These are the activations of a small neural network, seen along a few directions. Each row is one input.
In each table, some parts of the input vary, and every possible input appears once, in random order.
Descriptions start from the smaller parts, as in this example, which fits no table here: one of 2 separate values, together with either a single point or one of 9 places around a ring or (one of 4 places along a line, together with one of 5 places around a ring).
Shared parts are said once, and a part with two or three values counts as separate values.
(in the rows, 128 means zero)

Other details of the inputs shift rows strongly along two fixed directions, in all tables alike. That doesn't count.

Table:
r1: [141 160  96 152  70 148 144 117 141 138 111]
r2: [126 132 149 123 159 106 116 121  85 125 158]
r3: [110 101  25 108 106 159 143 136 226 144  88]
r4: [131 133 122 138  63 151 139 135 126 135 110]
r5: [133 145 116 150  74 147 136 134 102 122 100]
r6: [ 80  50  90 105 181 106 111 122 195 153 135]
r7: [142 131 160 138 172 108 128 141  98 118 153]
r8: [143 132 161 127 174 112 124 147 100 110 161]
r9: [139 123 162 144 156 114 124 134 115 123 156]
r10: [169 138 116 148  72 142 146 130 138 125 122]
r11: [145 167 101 158  85 145 135 120 121 135 111]
r12: [136 145 127 116  67 153 148 114 135 111  70]
r13: [136 140  94 139  60 152 151 138 117 122  90]
r14: [126 159 178 107 168 122 120 112 119 131 133]
r15: [101  46 102  84 201 120 126 126 238 129  96]
r16: [130 131 172  99 156 116 118  97 104 115 135]
r17: [120 148 161 134 147 124 118 129 119 144 163]
r18: [147 142  90 146  71 133 128 108 115 122 110]
r19: [131 144 164 116 161 108 109 127  71 115 170]
r20: [122 160 161 134 173 111 119 135  91 135 160]
r21: [ 82  47  94  94 177 107 105 128 205 155 144]
r22: [109 131 156 118 150 127 121 153  94 117 142]
r23: [140 124 152 148 163 118 123 134 109 118 149]
r24: [132 143 124 147  65 141 141 133 108 130 106]
Description of these inputs: one of 4 separate values, together with either a single point or one of 5 places along a line.
The inputs of r19 and r8 match in every part but the choice among 4 separate values. If r16 is changed in the same way as r19 into r8, which row does it become? -> r15
Change only the choice among 4 separate values in r2. List by row number the other rows that result. -> r7, r13, r20
Change only the place on the line of 5 in r11. List by row number the other rows that result. -> r1, r3, r17, r20

Table:
r25: [ 85 100  87 115 180 131 135 160 211 168 132]
r26: [151 135 147 116  85 129 137 159  46  87 141]
r27: [107 114 139 110 188 100  93 117 143 156 183]
r28: [142 133  91 135  72 139 128 100 147 150 134]
r29: [156 119  54 144 106 138 149 140 142 117 109]
r30: [ 72  87 149  63 165 106  95 137 102 134 158]
r31: [119  66 152 137 185 100 109 153 130 126 161]
r32: [ 99 118 102  94  65 168 146 169 138 130  87]
r33: [182 207 183 125 119 120 143 104  88 101 141]
r34: [157 175 202 133 106 114 131 104  68  89 107]
r35: [ 68  53 106 119 167 134 119 161 218 164 111]
r36: [105 147 196 131 154  81  92 109  49 127 166]
r37: [168 168 144 166 120 126 128 134  40  93 144]
r38: [120 166 174 164  91 141 145 138  72 132 121]
r39: [127  81 165 141 189 102 113 151 115 129 182]
r40: [134 114 141 129 207  88 120 157 119 130 188]
r41: [100 128 155 129 192 126 112 162 151 158 165]
r42: [142  93  79 152  84 130 139 139 139 113  94]
r43: [155 158 191 134 102 128 145  98  82  98 108]
r44: [143 199 144 137 109 113 118  98  50 124 155]
r45: [124 171  89 146  96 161 145 144 156 137 113]
r46: [154 111  78 151  95 136 136 138 118 115  95]
r47: [ 75  82 152 114 178  99 102 107 120 150 159]
r48: [101 126 180 137 190 124 112 159 131 160 172]
r49: [145 135  97 112 108 154 143 100 161 106  68]
r50: [144 168 175 148  80 109 111 102  58 126 155]
r51: [119 120  73 124  83 132 122  98 133 146  93]
r52: [ 75  76  59  92 187 116 104 116 215 158 144]
r53: [146 124 105 111 101 144 144 104 156 116  59]
r54: [ 90 117 184 138 182 122 116 155 128 154 166]
r55: [120 147 198 136 151  97  98 108  67 140 194]
r56: [162 136  66 148 101 138 146 140 142 110 126]
r57: [130 110 116  65  76 157 148 128 149  94  75]
r58: [ 75 117 183 134 185 107 112 157 110 143 137]
r59: [140 154  73 125  82 127 138 100 147 148 135]
r60: [137  92 132 131 198 103 110 156 143 133 177]
r61: [155 154 102 112 108 146 152 103 154 107  84]
r62: [147  97  93 159  81 139 151 132 124 113 108]
r63: [108 144  81 144 101 169 140 140 150 137  84]
r64: [172 149 116 117  98 149 145 105 172 115 102]
r65: [117 132  63 125  91 142 120  95 138 135 102]
r66: [101  42 114  90 186 130 128 116 241 138 112]
r67: [134  77 142 137 195 108 114 153 141 137 178]
r68: [156 124 132 121  81 142 144 107 161 109  84]
r69: [109 133  90 144  93 157 141 143 145 148  73]
r70: [170 134 123 123  91 152 150 103 171 120 101]
r71: [171 198 165 123 122 132 139 103 103  94 129]
r72: [135 213 161 158 118 139 136 143  62 126 135]
The inputs of r29 and r72 match in every part but one. If r42 is changed in the same way as r29 into r72, which row does it become? -> r58
The inputs of r40 and r33 match in every part but one. If r39 is changed in the same way as r40 into r33, which row does it become? -> r66
What is each input in this table made of? -> one of 4 separate values, together with either a single point or one of 11 places around a ring
Change only the choice among 4 separate values in r41. List by row number the other rows that result. -> r27, r60, r64

Table:
r73: [110  79  49 136 119 149 140 152 194 148 117]
r74: [119 131 182 124 184  98 110 122 111 132 169]
r75: [139 151 118 158  78 136 131 126 102 135 126]
r76: [161 185 142 169  85 132 137 141  53 114 157]
r77: [142 149 128 151 108 119 127 137  81 122 156]
r78: [116  76  65 103 125 144 131 115 201 133  87]
r79: [109  70  81  95 117 143 144 119 202 124  74]
r80: [131  71  69 112 123 137 142 120 216 126  89]
r81: [ 90  87 141 118 213  87 100 151 119 142 180]
r82: [120 117  67 146  88 150 138 136 166 148 103]
r83: [ 88  99 167 108 213  97 101 124 135 140 158]
r84: [102 112 167 115 217  99 111 135 143 143 169]
r85: [ 94  92 177  98 221 106 112 138 134 122 138]
r86: [146 199 177 137  82 135 141 115  68 112 122]
r87: [149 169 121 133  90 145 135 114 110 119 113]
r88: [111  87  70  98 124 150 139 125 201 131  80]
r89: [112  78  75  98 118 145 135 118 197 130  84]
r90: [124 101  73 148  82 150 137 134 164 148 111]
r91: [137 158 157 121 109 130 125 111  91 118 130]
r92: [ 79  98 180  94 206 100 107 127 136 139 151]
r93: [163 153 155 132 118 121 130 116 100 113 139]
r94: [159 183 143 159  81 121 128 126  49 117 146]
r95: [ 89  99 142 121 221  94 100 154 123 144 172]
r96: [133 141 170 131  95 126 124 143  87 123 120]
r97: [122 124  90 107  92 155 143 120 167 130  89]
r98: [138 131  82 131  93 144 144 118 181 134 100]
r99: [ 81  85 180 104 204 106 103 165 135 143 144]
r100: [145 171 131 126  84 145 137 117 106 115 109]
r101: [109  68  50 132 115 143 134 144 195 150 118]
r102: [141 160 110 157  87 137 134 131 103 134 122]
r103: [155 169 148 134 121 130 130 121 105 121 142]
r104: [151 129 122 128 121 134 141 124 145 113 108]
r105: [ 88  95 157 134 213 110 104 156 127 153 177]
r106: [ 90  89 182  92 220 109 116 140 135 124 137]
r107: [144 134 114 123 109 135 128 114 142 127 125]
r108: [150 159 124 132  84 141 131 106 107 119 115]
r109: [146 159 137 118  84 149 146 120 110 110  99]
r110: [136 151 133 149 111 116 122 129  82 132 143]
r111: [181 178 173 148  89 125 139 110  69  96 128]
r112: [170 179 173 145  87 129 138 107  58  95 120]
r113: [140 135 120 132 109 128 137 114 146 133 126]
r114: [126 127 174 116 188 103 108 125 111 132 173]
r115: [129 130  88 141 114 127 133 145 126 132 133]
r116: [142 127  75 123  97 151 139 119 179 132 101]
r117: [123 137 126 120 101 132 134 112 133 127 109]
r118: [141 157 119 164  82 145 134 136 104 136 129]
r119: [183 193 165 147  95 131 141 117  72 106 137]
r120: [ 91  80 144 125 213  98 102 153 124 142 186]
r121: [106  73  75  89 116 147 139 120 203 131  81]
r122: [124 120 111 150 103 136 125 133 129 144 132]
r123: [149 153 159 135 126 129 135 121  97 105 117]
r124: [104 129 158 133 191 100 106 148  94 140 169]
r125: [122 108  67 141  86 141 133 127 160 146 104]
r126: [107 138 175 122 188 107 111 126 108 133 154]
r127: [152 188 175 128  77 135 135 109  60 109 128]
r128: [144 142 116 161  77 139 135 135 105 131 136]
r129: [129 126 104 154 109 141 134 146 132 138 136]
r130: [128  87  66 109 130 145 137 126 213 133  93]
r131: [132 103  95 114  92 145 144 114 168 114  79]
r132: [108 124 151 135 190  99 112 154  95 132 181]
r133: [149 161 153 130 125 131 128 119  93 112 124]
r134: [ 84 108 174 103 214 104 106 133 137 139 150]
r135: [153 129 121 129 121 134 145 126 149 114 110]
r136: [160 152 156 130 119 123 127 115  99 112 137]
The inputs of r123 and r112 match in every part but one. If r97 is changed in the same way as r123 into r112, which row does it become? -> r127
The inputs of r95 and r94 match in every part but one. If r98 is changed in the same way as r95 into r94, which row does it become? -> r74
What is each input in this table made of? -> one of 2 separate values, together with either a single point or one of 11 places around a ring or (one of 4 places along a line, together with one of 5 places along a line)
Change only the place on the line of 5 in r89. List by row number the other rows that result. -> r78, r93, r121, r136
Change only the place on the line of 5 in r84. List by row number the other rows that result. -> r86, r98, r126, r134
Change only the place on the ring of 11 in r110. List by row number the other rows that result. -> r75, r77, r81, r90, r94, r101, r120, r122, r125, r128
Change only the choice among 2 separate values in r117. List by row number the other rows that result. -> r134

Table:
r137: [135 160 128 127  89 147 141 118 120 127 110]
r138: [143 144 150 135  94 135 136 126  95 114 112]
r139: [143 174 146 156  98 122 124 116  75 134 160]
r140: [132 157 134 149 113 122 121 128  94 138 149]
r141: [ 83  79 145 101 185 116 117 142 161 139 134]
r142: [152 154  77 124  57 160 148 107 161 128  82]
r143: [ 92 104 155 132 196 102 100 157 107 142 172]
r144: [138 127  34 125  39 176 156 104 207 135  55]
r145: [148 154 119 127  99 136 139 108 136 115 107]
r146: [ 87  91 141  98 183 116 113 138 161 144 130]
r147: [165 191 198 135 123 115 128 111  50 100 149]
r148: [155 116  59 125  44 163 163 113 170 111  62]
r149: [143 174 166 154 114 117 119 138  49 123 165]
r150: [112  86 131  99 181 114 124 129 164 123 126]
r151: [ 92  60 143 100 200 113 111 137 161 131 132]
r152: [141 178 170 169 110 119 128 151  30 119 163]
r153: [122  98 137 132 204 104 114 140 155 143 168]
r154: [120  58  70 114 173 128 124 141 209 138 129]
What is each input in this table made of? -> either one of 2 separate values or one of 5 places along a line or one of 11 places around a ring
